These are the activations of a small network on made-up records, seen along a few directions, one row for each record.
Each row is followed by the record's values for the fields Dugik, Laru, Soraf, Fizo, Der, Fezop, Pifu.
Not every record has every field; a missing one is left out.
Other fields move the rows too, some of them a lot.
Random noise pushes rows far along 19 fixed directions. That doesn't count. These rows show it; they differ only by the noise:
[-207   53 -205  225   65  -52   42 -350   74  -24 -101   52 -292  390
    3  155   79 -296  -35  188  299  152 -133   27  160 -446 -517 -253
  593  213   74  231   16]
[-146 -133  319   93 -193  -18 -174  581  269  -63  341  -77  138 -245
  518 -253   58  186 -207   85  145 -289   18  297   38   10   61   -7
  207 -421  176  156 -370]
[   2  -98  258   52   74   32 -174 -475 -209  502  -78   50  -62   44
  170   33 -441  -84  378 -299  118    0 -147   92   85 -336  295 -174
 -232  191   30  -56  -77]
[ 104  -66  291 -214  220 -144  -72  234  315 -208  -31  299 -141  135
  189  427 -365 -425 -222 -251 -313 -208  117 -247  -83  305  -60  126
  296  -47   78  231 -156]
[ -28   67   46 -210  -94  -40  -44 -226 -121 -649  135 -512   60 -268
 -352 -171 -107  213  117 -335  100   48  -55  279  392 -463 -140   22
 -277   32  199 -553  353]
[ -93   53  247 -475  274   52 -420  -54   60 -211 -199  253  -63 -541
  -70   33 -588 -157  420 -261  307 -305 -231  200  266   -4  405 -190
  -85  217 -668  -16  167]
[ 192 -376  -39  177  199   16  280 -435  412  -32  297  287 -324  338
   -7   78  -64   78  121 -443  131   59 -109  -90 -293 -142  295  147
   39  674 -417  293  151]
[-164  -48  114 -174  143  220  220   70  139  -53   -3 -142  108 -236
 -123  242 -298   63 -266 -359  228   55 -340 -352 -110  104  103  315
 -143   80   28  127  -60]
[-230  165  322  -26  107  335 -177  313   88  200  200  324  -56  -75
  521  -46  259 -144 -102 -155 -245 -154   76    1  -82   -7  -33  226
 -210  -33 -258  150 -354]
[-208   51  427 -155  105 -106   96  327  284 -238 -440 -133 -312   80
   50  100  -93  142  153 -149  202   67 -100   11 -304  143  390  195
 -208  327 -154 -342 -183]
[ 166   89  207   44  -80  -78   23  132  -54 -195  164  -16  -12 -107
 -210   21  -75 -137 -404 -146 -286   10 -175 -234 -217  102  201   22
  460 -177 -142 -215   52]
[-220 -274   74 -164 -153  -69  289  370  264 -461   49  135 -425 -261
   -4  117 -320 -421  -36  -30  281 -116  -34   55  303   74  237  140
 -192  -91 -247   96  -90]
[-274   19  416 -122   43  -99  -96 -125 -121  155  -21  -19 -158 -111
  126   18 -171 -181   60  270   -8  121 -126   67 -173   81  191  -60
 -150 -170 -225 -124 -225]
[-271  232  -88  196   42  225  112 -427   66  -69   53   79  -67  442
  281  177  117 -264   30 -242 -384  114   33 -187  -15 -371 -354   76
 -290  440   75    7 -189]
[-339  140   35 -459   77  162   61   17   88 -173 -118  -62  160  -46
  288  210  -34 -297  192  185 -247 -209   -3   84  -13 -329 -223  -87
  -67 -309   88  315 -151]
[ -28 -113   33  138 -289 -165   95 -451 -255  122 -107 -202 -468   77
 -448   65 -288 -577  115   68  271  283 -127 -128  224 -228  129 -294
   70  121   53 -128 -130]
[ 194 -359 -270  355 -439 -119  255  -20  -94  -45  138  -82  -75 -219
 -277 -170  -81   49 -319  196  501   59    3  295  363  -61 -124   42
  -19 -224  327 -279  252]
[ 250 -414  -88  147 -106 -209  431 -220  315 -281    6  -19  -16  485
   64  220 -241   66   34 -108 -115  -10  -36  -57 -415 -134  186  -24
  199  171  235  142    1]
[-143  113  -87   82    0  -67 -145  108   51 -289  -98  372 -178  310
  279   50   24 -276  149   79 -175 -228   64  192  331 -398 -288 -245
  444   38  -50  100  115]
[ 106 -130   35  260 -176 -343  345 -134  457 -138   23 -648 -190   38
 -265  -59 -142  246 -220 -136  519  221 -214   -5 -257   -2  262  -10
  282  220  279 -297  -11]
[ -41 -126  -18 -360    7  401  308  198 -240  -23  -97  136  158    1
 -203  200   -6   13   11  -24 -200   71 -300 -487 -427   50  232  201
 -191 -178 -230  349  -63]

[ 165   80 -252  166 -308 -252  -45  264  539 -458  339 -415  191  -66
   16 -292  162  255 -195   42 -104 -173  232   63   68  224  -74  -95
  159  -62  322 -115   16]
{Dugik: e1, Laru: f2, Fizo: h2, Der: u2, Fezop: d2, Pifu: g2}
[ 121  -16    3  114  127 -228  -56   15  219   31  174  409  230  -67
   92  189 -153 -138 -561  223 -377 -272  152  -21  -27  514 -221  151
  404 -178   98  107  246]
{Dugik: e1, Laru: f1, Fizo: h2, Der: u2, Fezop: d1, Pifu: g1}
[ -16  -12 -438  197 -217  509   48  156 -181  -28  360  101  110  -51
 -222 -321  412  260  111 -458   73 -123   18 -126  573 -448  -95  150
 -259  250   72  291  200]
{Dugik: e1, Laru: f1, Fizo: h2, Der: u1, Fezop: d2, Pifu: g1}
[-192  172  135  -66  -37  -25 -173  -76  217  501  -24 -197  207  -93
  110  -99   77  -17  184  102  -25 -301    2   75   92 -208  180 -222
  262   93  225  329 -111]
{Soraf: n1, Fizo: h1, Der: u1, Fezop: d1, Pifu: g1}
[  87 -267   26  139   97 -229  292  141  -18   88   72   54 -159  137
  271   32 -153  234    7   37   82  155   85  114 -109  195  135  235
 -454 -238  133 -208   67]
{Dugik: e2, Laru: f2, Fizo: h2, Der: u2, Fezop: d1, Pifu: g2}
[  96   46  -67  -88  340 -322    4 -202  324 -355   72   32 -124  263
   19  111 -246  117  127 -152  -97   51  -14   20  -44  106 -146   31
   12  177 -216 -120  372]
{Soraf: n2, Fizo: h1, Der: u2, Fezop: d2, Pifu: g2}
[  63 -198  305 -469  132  -63 -204  266  115 -310  398  -81 -150 -390
 -125 -158  -94   28  113 -181   88  -32  -48 -120  -61  356  413  -22
   75 -186 -511  295  -95]
{Dugik: e2, Laru: f2, Fizo: h2, Der: u1, Fezop: d1, Pifu: g2}
[ 202 -216 -124  102   81 -208  -91 -244  -14  -60 -142  254 -173  229
   91   22  -71  -41  192  157  190  -28  246  490  166 -110 -340  -82
   15   23   27 -144  211]
{Dugik: e1, Laru: f1, Fizo: h2, Der: u2, Fezop: d2, Pifu: g1}
[-157   53  -68 -199  203 -486  -13  129  250 -124  -71   41 -288  510
  -22  182  -80   97   87  474 -244  168  123 -236   43  439 -280   12
   98  -88  191  112  323]
{Dugik: e1, Laru: f2, Der: u2, Fezop: d2, Pifu: g1}
[  37  -93  147  -65   12 -132 -195  153  178 -335  287  -96  -43  267
  152   -2  242   75 -172  126 -229   74  349  -20  -55  192 -476   87
   26 -105  403  124 -202]
{Dugik: e2, Laru: f1, Fizo: h2, Der: u2, Fezop: d1, Pifu: g2}
[-695  298  141 -132  441 -297 -436 -178  206  -36  152  -10  200  -11
  348  -57 -276  284  267   72   -1 -240 -150  152  709 -188 -277 -170
  196  156  159  236  364]
{Soraf: n2, Fizo: h2, Der: u1, Fezop: d1, Pifu: g2}
[ 250 -255  -42  200 -114 -213  425 -154    0 -189   14  -22 -149   13
   67  156 -209 -210 -416   74  101  137  -95  133 -317  -34   43    1
  379 -321  -40 -263   45]
{Dugik: e1, Laru: f1, Fizo: h1, Der: u2, Fezop: d1, Pifu: g2}
[-287    5  151  -17  198   69  147 -502  261 -345  233 -213   67   41
  257  211 -257  -98  -52 -262   13  114 -276  -67 -314 -272  -36  -51
   49  195 -226  186 -299]
{Dugik: e1, Laru: f1, Fizo: h1, Der: u2, Fezop: d2, Pifu: g2}
[   3 -419   84   -6   59 -184  122 -285   20 -256  452  332  -28  -21
  291   62 -320 -131  -10   59 -197  -97    9  215  -34  -44  175  -53
   49 -208 -334  206   84]
{Dugik: e2, Laru: f1, Fizo: h2, Der: u1, Fezop: d1, Pifu: g1}
[  14   17   43  -73  225  183  205  -94  274  324 -170   68   34 -157
  143  223   -1 -162 -141  -47  208  -71  -86   43 -386  -59  179   84
   93  100 -146  227 -154]
{Dugik: e2, Laru: f1, Fizo: h2, Der: u1, Fezop: d1, Pifu: g2}
[ 376 -277   13  119 -353  -96  150  191 -559  -37  -85 -153 -177  331
 -261 -107  -83  150  103 -228  -67  286   11 -202   45  -33  134   45
 -290 -233  344 -392   13]
{Soraf: n2, Fizo: h1, Der: u2, Fezop: d1, Pifu: g2}
[ 131 -474 -418   59 -371   37  270  362   58 -657   62  229    8   72
 -117   12 -364   94  130  -89  126 -111  -52 -141  249   15  202    7
 -238   -7   -6  190  105]
{Dugik: e1, Laru: f1, Fizo: h2, Der: u2, Fezop: d2, Pifu: g2}
[  62 -498   32 -100 -123 -258   14 -355  -99  273 -121  -44  277  144
   86  -80 -516  485  570  303  144  -31 -217   82 -267   83  623 -395
  -93  -57   94  236   91]
{Dugik: e1, Laru: f1, Fizo: h1, Der: u1, Fezop: d1, Pifu: g2}
[ -81  224 -110   33  -66 -130   60  158  244  -66   25  -13  143 -156
  568 -152   52  137  -61  380 -113 -173   25  444 -206  -32    9  -97
   13 -440 -179 -282   53]
{Dugik: e1, Laru: f1, Fizo: h1, Der: u2, Fezop: d2, Pifu: g1}
[ 193 -465  108  -39   11 -141  262   44  -25  348 -393  119   -6  -29
 -146  357 -391 -152  -60   64  342 -115   -3   23  -54  133  255   55
  148 -129  452  218  -36]
{Dugik: e1, Laru: f1, Fizo: h2, Der: u1, Fezop: d1, Pifu: g2}
[ 189  -69  317 -334  139 -113 -180   41   -3    3  281 -151 -237 -212
 -163 -129  220  -66  -53   28  -13  127  241   90 -113  258 -103  143
  -90 -266 -144  -47  -24]
{Soraf: n2, Fizo: h2, Der: u2, Fezop: d1, Pifu: g2}
[-137 -175  186  -38  -10   63  191 -185   -4  245  295  254   11  104
  146 -208  602  149  195  332 -461 -182  165  318 -236 -361  321   94
    3    9 -209  253  214]
{Dugik: e1, Laru: f1, Fizo: h2, Der: u1, Fezop: d1, Pifu: g2}
[-173 -157  222 -280   50 -184 -358  205  124  -78  330 -224 -210 -267
 -284 -180   31    9  132  170  352  -51  144   29  451  224 -114  -90
   88 -159  121  385 -105]
{Dugik: e1, Laru: f1, Fizo: h2, Der: u2, Fezop: d2, Pifu: g1}
[ 176 -395  384  -31   29   39 -272 -256 -370  220  302  -16 -544   38
 -299 -151   28  -69  100 -104  442  459   43   -8   71    5 -105   72
 -286   56 -127   48 -256]
{Soraf: n2, Fizo: h2, Der: u2, Fezop: d2, Pifu: g2}
[  92  267 -409  114   87    3   49   51  129  515 -243 -240  -73  138
  -65  -84  -17  212  171 -172  392  204 -182 -353   -6  164   57 -127
  -96  172   47   33   27]
{Soraf: n2, Fizo: h2, Der: u1, Fezop: d1, Pifu: g2}
[-206  219   91  122  216  239 -226  105  110 -321  -48  315   57   75
  383   17  367  184 -198  199   10   70   75  203 -361   65 -464  172
  -58  208 -315  -76 -289]
{Dugik: e1, Laru: f1, Fizo: h2, Der: u2, Fezop: d2, Pifu: g1}
[  13   22   36   -1   91 -220 -244  178 -361  -55  118  264 -461  169
    6 -109  -46  -99  -14  187  119  307 -152  -48  158  106 -198 -189
  433 -402 -420 -102  157]
{Dugik: e1, Laru: f1, Fizo: h1, Der: u1, Fezop: d2, Pifu: g1}
[ 205  259   95 -160  -44   47 -295  282   55  272 -153 -252 -188 -166
 -188 -243   19   -3  324 -274  139   27  125 -107   60  253  262   -5
 -564  118  -99 -280 -192]
{Soraf: n2, Fizo: h2, Der: u2, Fezop: d2, Pifu: g2}
[ -94  143  242   15   23  -56 -334 -263  -95   -2 -374  -35 -146  191
   -3  144   75 -342  136  120   39  -42  138  198   86 -358 -250 -330
  460  287  240  -62 -248]
{Dugik: e2, Laru: f1, Fizo: h1, Der: u2, Fezop: d1, Pifu: g1}
[  15   38  -40 -190   -3  -61  237  472  201  -79 -432 -142 -425   64
    1   79  172 -210  186  -54  377  -55  167  204  150 -167  -69   82
  -18  -73   96  -60  -18]
{Soraf: n2, Fizo: h1, Der: u2, Fezop: d1, Pifu: g2}
[ -51  -34  183 -601  393   34 -296  439 -274  159 -200  290 -140  -60
    0  182 -334   20  293   -7   75  -17 -129 -246  128  198   31   -4
   -8 -373 -162  345  110]
{Dugik: e1, Laru: f1, Fizo: h2, Der: u2, Fezop: d1, Pifu: g1}
[ 215  119 -145  -80  -34 -125   -8 -268   15   77 -457   36    8  361
 -115  165  -91 -271  290  224 -268  -27   -7 -123 -371  -42   77 -348
  297  111  -58   38  -45]
{Soraf: n2, Fizo: h2, Der: u2, Fezop: d2, Pifu: g2}
[ 114   16  -74   62   62  213  -37 -125 -180 -257  -32  -56  296  -32
  -56    6 -144  231   22 -229   -1   83 -308  -90 -336 -120  160  -69
   -7  104 -262 -117  -80]
{Dugik: e1, Laru: f2, Fizo: h2, Der: u1, Fezop: d2, Pifu: g1}
[ 255  151 -341  -84  254 -126  -84  190    0  391 -513  318  186  145
  -31  109  -17  233  150  458   77 -127   -7   67 -198  255 -104 -153
  302 -227    5   76  445]
{Dugik: e1, Laru: f2, Fizo: h2, Der: u2, Fezop: d2, Pifu: g2}

Here are new rows. What are their fields?
[-139  269 -165  152 -255 -120  122  399   50   34 -347  127 -188 -142
 -311 -126   29  -99  -42  188  103  -96 -159 -171  215  278  431  -55
  193  129 -261 -251  239]
{Dugik: e1, Laru: f1, Fizo: h1, Der: u1, Fezop: d2, Pifu: g2}
[  39   -3  -13  276   50 -193 -258 -287  141  -36  304 -254  248   82
  -45 -167 -153  461 -208   18  149  231 -190 -185 -175  375 -156  -57
  100  184   63  -57  -27]
{Soraf: n2, Fizo: h2, Der: u2, Fezop: d2, Pifu: g2}
[ 221  209 -245  -89  228 -146 -196  260  249  -61  111 -104  215   23
  234 -166  238  510  -59  205  -39  -34  236  165  -98  293 -373   30
  -62 -268  190 -109  260]
{Dugik: e2, Laru: f2, Fizo: h2, Der: u2, Fezop: d1, Pifu: g2}
[-257  104   53  206 -464   80  261  158 -414  -44   80 -128  -13  -74
   83  -23 -159 -354 -135  -33 -375  114 -100 -307  216  -77  246   14
 -353 -339  135 -226 -322]
{Soraf: n2, Fizo: h1, Der: u1, Fezop: d2, Pifu: g2}
[ 112  279 -103  159  187   57 -243  137  379  -63   11 -233 -183  212
  252  -80  -53  212   81 -605  320  151 -180 -318 -231  109   84 -154
  174  465 -252   27 -327]
{Dugik: e1, Laru: f2, Fizo: h2, Der: u2, Fezop: d1, Pifu: g1}
[-297 -398 -166  -72  -75  102  431  -89   27 -137  169  139  158    1
  304    2  -61   49  197  416   89 -101 -177  232  -92 -323   92  -61
  -58 -311 -189  553  -27]
{Soraf: n2, Fizo: h2, Der: u2, Fezop: d2, Pifu: g2}
[ -72  107   47   96   73 -342 -267 -255   32 -221 -357 -310   14  268
  -88   71 -198  110  115  369  272  181 -144  137 -201   10 -209 -382
  425  118  148 -178 -110]
{Dugik: e1, Laru: f2, Fizo: h2, Der: u2, Fezop: d2, Pifu: g1}
[ 247 -139  188   52  244 -312  131 -187  390 -106 -130 -160 -306  301
   19  197 -243   55   89 -310  166   86  113  192 -203  -86   95  137
   -3  364  183 -249   85]
{Dugik: e2, Laru: f2, Fizo: h2, Der: u2, Fezop: d2, Pifu: g1}
[  65   87 -170  170 -123 -281 -118 -681  556 -613  212 -273  432   22
  289 -171 -269  214  306  -88 -263 -310  240  531  -29 -129   12 -264
 -338  485   63 -378   65]
{Dugik: e2, Laru: f1, Fizo: h1, Der: u2, Fezop: d2, Pifu: g1}
[ 280  -13 -201   52 -261  -98   95  -66  141   48 -292   75   90  -46
 -221   -8 -133  -12   99   71  -87 -137   97  -90 -178  361  468 -133
  -84  287  -95 -186   94]
{Dugik: e2, Laru: f1, Fizo: h1, Der: u1, Fezop: d1, Pifu: g1}
[ 244  107  152   86   50 -246 -374  -30  256 -256  103 -183 -131  -76
   79  -96  -27  -77 -126 -233  157  -66  253  272  165   98 -304  -98
  147  111   94 -334 -123]
{Soraf: n2, Fizo: h1, Der: u2, Fezop: d1, Pifu: g2}
[ -99 -112  155   49   95 -480 -154 -240  231 -371  397 -170 -130   99
  276   -9 -397   98 -160  213   55  263 -167  -85 -206  378    1 -249
  244 -153 -181  -20 -151]
{Dugik: e1, Laru: f1, Fizo: h1, Der: u1, Fezop: d1, Pifu: g2}
[  81  -85 -537 -158 -213  260  196  163 -267 -250 -172  210  245  164
 -220  148   67  -87   24  238 -210  -64  -20 -288   82  -12 -302  -61
   25 -235   97  313  134]
{Dugik: e1, Laru: f1, Fizo: h1, Der: u2, Fezop: d2, Pifu: g1}
[-204 -200  -19    3  141  -97  265   24  135 -146  376   49 -185   69
  248   70 -153  -69   67  -88    9   26  -90   39   98 -185   78  129
 -144 -194 -130  258   21]
{Dugik: e1, Laru: f2, Fizo: h2, Der: u1, Fezop: d2, Pifu: g1}
[ 511 -459  -19  296 -318  -35  -89   51 -436  332  432   66 -390  -59
 -320 -222  -71 -112 -183 -167  352  286  -37 -185  175  -32  204 -123
  239 -296   80   84  -59]
{Dugik: e1, Laru: f1, Fizo: h2, Der: u1, Fezop: d1, Pifu: g2}
[-217 -375  131 -127  258  -22  101 -190   86 -140 -493  121  -92   34
 -304  514 -433 -191  -39   19  666    3  -75  -21  188   55 -225  141
  147  443  312  330  -86]
{Dugik: e2, Laru: f1, Fizo: h2, Der: u2, Fezop: d1, Pifu: g1}
[ 286 -103  449 -305  381   93 -464 -199  -83  305 -417  135  150  -65
 -218  409 -100 -107  -88  -62  155 -108  187    5 -197  221 -276   80
  229  248  361  162 -144]
{Dugik: e2, Laru: f2, Fizo: h1, Der: u2, Fezop: d1, Pifu: g2}
